A small network was trained on invented records. Each row is its activation on one of them, seen along a few directions.
Each row is followed by the record's values for the fields J, K, Z, C.
Other fields move the rows too, some of them a lot.
In the rows, zero is written as 500.
Random noise pushes rows far along 7 fixed directions. That doesn't count. These rows show it; they differ only by the noise:
[388 440 575 593 637 478 266 531 512 469 573 364 413 537 517 503 656 358
 648]
[644 544 443 547 608 562 318 416 549 420 562 507 523 317 626 574 441 531
 567]
[533 604 440 578 377 323 643 737 363 682 379 423 337 632 482 560 685 461
 385]
[756 672 358 519 647 486 348 374 527 448 681 521 427 245 621 545 497 597
 514]
[470 509 582 412 430 549 322 455 442 441 410 342 445 509 602 580 495 503
 613]
[507 553 401 534 507 389 414 580 407 583 464 385 302 503 603 549 673 439
 440]
[628 479 213 588 524 446 631 613 458 711 379 584 405 513 727 471 492 511
 124]
[526 439 523 480 432 595 617 557 536 579 378 565 594 606 546 438 280 585
 350]
[450 330 316 857 682 482 335 734 598 543 407 599 536 332 600 634 558 266
 438]

[450 623 361 142 496 340 402 243 316 547 700 275 175 512 488 338 395 871
 424]	<J:j1 K:k1 Z:z23 C:c1>
[168 529 423 304 405 363 266 605 449 517 510 421 197 233 308 520 444 542
 518]	<J:j2 K:k1 Z:z23 C:c1>
[460 510 406 300 650 457 246 338 560 447 511 416 150 243 667 395 561 481
 378]	<J:j1 K:k2 Z:z28 C:c2>
[449 542 828 458 308 483 679 628 422 552 346 378 478 698 312 625 680 418
 706]	<J:j2 K:k1 Z:z23 C:c2>
[188 275 567 783 585 495 384 824 738 451 497 731 643 320  92 473 256 346
 520]	<J:j1 K:k2 Z:z19 C:c2>
[514 624 672 399 269 581 560 479 511 378 417 489 622 584 419 538 413 620
 621]	<J:j1 K:k1 Z:z16 C:c2>
[358 333 709 489 597 586 593 504 660 558 516 569 607 637 350 392 403 474
 473]	<J:j2 K:k1 Z:z23 C:c1>
[153 361 762 312 339 603 482 560 455 504 277 392 441 742 466 444 518 382
 539]	<J:j2 K:k1 Z:z60 C:c2>
[227 518 644 589 385 477 268 686 506 343 393 467 526 308 277 727 482 394
 694]	<J:j1 K:k1 Z:z60 C:c2>
[572 554 480 378 421 470 604 432 371 493 369 398 488 578 471 563 393 716
 634]	<J:j1 K:k1 Z:z23 C:c1>
[724 688 630 403 398 587 462 269 533 318 508 418 630 469 626 582 475 627
 744]	<J:j1 K:k1 Z:z16 C:c1>
[457 395 423 714 711 563 363 505 548 427 531 547 480 435 600 489 669 273
 512]	<J:j1 K:k2 Z:z14 C:c2>
[174 228 588 282 420 517 536 619 557 545 269 441 367 683 414 380 333 499
 377]	<J:j2 K:k2 Z:z28 C:c1>
[455 534 404 466 619 394 403 485 636 503 700 563 320 271 321 386 381 548
 513]	<J:j1 K:k2 Z:z60 C:c1>
[357 656 745 352 485 308 468 373 305 513 718 166 294 892 353 338 779 468
 699]	<J:j1 K:k2 Z:z58 C:c1>
[292 511 457 381 372 427 336 566 504 450 446 457 395 355 340 600 475 535
 500]	<J:j2 K:k1 Z:z19 C:c1>
[412 372 449 621 759 520 243 369 582 501 645 421 337 464 658 409 769 289
 516]	<J:j2 K:k2 Z:z60 C:c2>
[156 364 493 384 627 392 363 541 470 663 614 427 119 679 508 245 791 319
 305]	<J:j2 K:k1 Z:z19 C:c2>
[424 479 595 461 581 602 481 408 558 483 612 602 535 590 540 275 599 442
 413]	<J:j2 K:k1 Z:z19 C:c2>
[471 612 510 435 323 445 470 534 375 477 296 396 288 385 459 646 615 472
 555]	<J:j1 K:k2 Z:z23 C:c2>
[179 302 586 331 499 494 209 587 698 426 437 424 306 234 296 561 311 443
 614]	<J:j2 K:k2 Z:z28 C:c1>
[365 509 492 212 369 545 587 477 528 557 520 506 410 487 433 391 221 686
 302]	<J:j2 K:k1 Z:z14 C:c1>
[571 597 504 404 288 553 534 397 386 448 375 458 586 556 562 549 406 573
 562]	<J:j1 K:k2 Z:z58 C:c1>
[539 350 726 822 602 695 666 530 519 467 446 464 918 887 505 435 615 353
 708]	<J:j1 K:k1 Z:z14 C:c2>
[459 459 555 392 609 545 396 525 776 486 583 631 334 148 381 479 319 555
 470]	<J:j2 K:k1 Z:z28 C:c2>
[540 479 444 431 403 566 422 456 442 480 384 521 545 414 584 556 331 611
 432]	<J:j1 K:k1 Z:z19 C:c2>
[571 580 382 641 451 182 665 806 475 658 463 492 363 447 254 618 543 634
 470]	<J:j1 K:k1 Z:z28 C:c1>
[658 268 383 849 819 529 699 571 636 711 578 693 597 686 709 358 734 241
 334]	<J:j2 K:k1 Z:z19 C:c2>
[503 482 327 332 637 443 522 455 589 612 569 548 224 372 618 372 513 580
 121]	<J:j2 K:k1 Z:z28 C:c2>
[629 517 567 485 486 635 472 402 530 398 544 657 750 422 500 505 293 625
 498]	<J:j1 K:k1 Z:z19 C:c2>
[424 245 535 609 451 561 542 635 622 552 227 438 548 557 504 617 437 451
 475]	<J:j1 K:k1 Z:z28 C:c2>
[515 313 367 717 739 603 446 523 640 473 597 633 638 483 629 437 423 414
 400]	<J:j1 K:k1 Z:z16 C:c2>
[666 635 489 596 509 386 598 496 410 522 659 425 392 582 423 490 775 460
 576]	<J:j1 K:k2 Z:z60 C:c2>
[389 485 520 613 633 576 404 447 483 492 684 541 638 624 540 344 712 316
 482]	<J:j2 K:k1 Z:z58 C:c2>
[528 459 581 480 379 515 571 506 480 547 367 432 560 587 490 587 338 616
 603]	<J:j1 K:k1 Z:z60 C:c1>
[358 483 435 303 534 463 358 370 454 554 521 395 210 389 630 411 479 553
 316]	<J:j1 K:k1 Z:z23 C:c2>
[468 549 724 328 472 634 419 370 501 384 619 483 606 606 474 378 373 599
 572]	<J:j1 K:k1 Z:z16 C:c2>
[342 667 468 235 266 447 392 559 509 443 456 563 382 170 239 523 115 783
 376]	<J:j1 K:k1 Z:z19 C:c2>
[594 680 440 553 599 520 395 343 395 339 762 566 738 479 465 474 401 648
 647]	<J:j1 K:k1 Z:z58 C:c1>
[508 628 354 467 312 386 467 579 452 516 432 554 378 190 451 646 527 517
 419]	<J:j2 K:k2 Z:z23 C:c1>
[289 353 753 274 559 689 275 160 454 388 582 203 463 851 615 352 621 409
 654]	<J:j2 K:k2 Z:z58 C:c2>
[385 495 431 787 669 371 456 686 593 560 685 608 553 422 269 502 491 411
 550]	<J:j1 K:k1 Z:z58 C:c1>
[531 310 501 667 642 405 554 543 468 575 443 325 455 749 718 502 793 344
 542]	<J:j1 K:k1 Z:z28 C:c1>
[439 547 476 586 571 412 416 606 536 448 573 484 516 472 349 495 512 485
 686]	<J:j1 K:k1 Z:z16 C:c1>
[440 238 439 706 792 676 291 443 568 395 465 540 710 481 821 536 608 200
 590]	<J:j2 K:k1 Z:z14 C:c1>

Here are new rows. What are their fields?
[390 261 435 606 690 572 494 669 641 636 436 627 472 450 543 374 468 377
 316]	<J:j2 K:k1 Z:z28 C:c2>
[422 476 460 505 562 630 348 355 475 429 588 559 648 535 627 427 488 479
 530]	<J:j2 K:k1 Z:z58 C:c1>
[324 500 462 464 559 446 275 582 593 433 675 508 453 304 281 455 290 580
 575]	<J:j1 K:k1 Z:z16 C:c1>
[605 764 721 420 418 456 792 469 381 587 692 468 430 844 237 269 663 570
 530]	<J:j1 K:k2 Z:z58 C:c2>
[476 684 353 547 735 413 215 527 630 380 833 584 335  93 340 528 650 433
 490]	<J:j2 K:k1 Z:z16 C:c2>
[476 505 413 498 364 427 513 680 432 598 229 546 483 397 569 656 535 407
 396]	<J:j2 K:k1 Z:z19 C:c1>
[427 421 550 253 492 490 305 377 639 438 537 391 269 286 438 458 222 679
 552]	<J:j1 K:k2 Z:z28 C:c1>
[237 418 564 310 476 574 223 491 651 463 490 558 319 209 407 417 338 421
 432]	<J:j2 K:k2 Z:z19 C:c2>
[783 736 335 713 366 388 706 733 433 530 397 675 616 368 452 739 500 579
 416]	<J:j1 K:k1 Z:z16 C:c2>
[642 399 451 527 623 521 595 476 551 571 425 487 418 552 704 538 670 437
 392]	<J:j2 K:k1 Z:z28 C:c2>
[639 666 394 565 414 541 566 610 534 499 473 657 546 180 487 612 464 499
 430]	<J:j2 K:k1 Z:z14 C:c2>
[336 531 437 381 396 472 381 460 473 487 437 470 333 326 535 485 515 517
 374]	<J:j1 K:k1 Z:z23 C:c2>
[499 594 704 458 529 481 725 570 629 506 703 591 497 569 166 378 456 526
 509]	<J:j2 K:k2 Z:z14 C:c2>
[332 533 189 619 455 377 491 709 507 642 422 597 359 315 440 543 496 429
 175]	<J:j1 K:k1 Z:z58 C:c2>
[531 359 657 551 528 651 602 433 540 433 478 485 777 699 495 425 265 538
 619]	<J:j1 K:k2 Z:z14 C:c1>
[435 368 504 574 469 521 378 643 642 415 383 603 493 225 428 627 313 473
 509]	<J:j1 K:k2 Z:z28 C:c2>
[184 618 689 308 359 312 452 646 440 512 579 335 278 650 191 397 539 543
 568]	<J:j1 K:k1 Z:z16 C:c1>
[121 266 437 357 380 549 250 540 444 505 252 389 336 456 686 567 421 382
 325]	<J:j1 K:k1 Z:z60 C:c2>
[563 719 546 402 399 528 373 320 224 372 599 325 530 594 621 555 652 539
 651]	<J:j1 K:k1 Z:z58 C:c2>
[575 378 706 561 676 445 495 392 562 483 667 242 467 773 369 437 683 488
 825]	<J:j1 K:k2 Z:z28 C:c1>
[681 565 448 448 715 574 478 141 399 490 789 428 523 716 764 315 578 589
 438]	<J:j1 K:k1 Z:z58 C:c2>
[457 514 549 596 481 539 708 528 450 616 511 618 664 777 629 334 678 349
 311]	<J:j2 K:k1 Z:z58 C:c1>
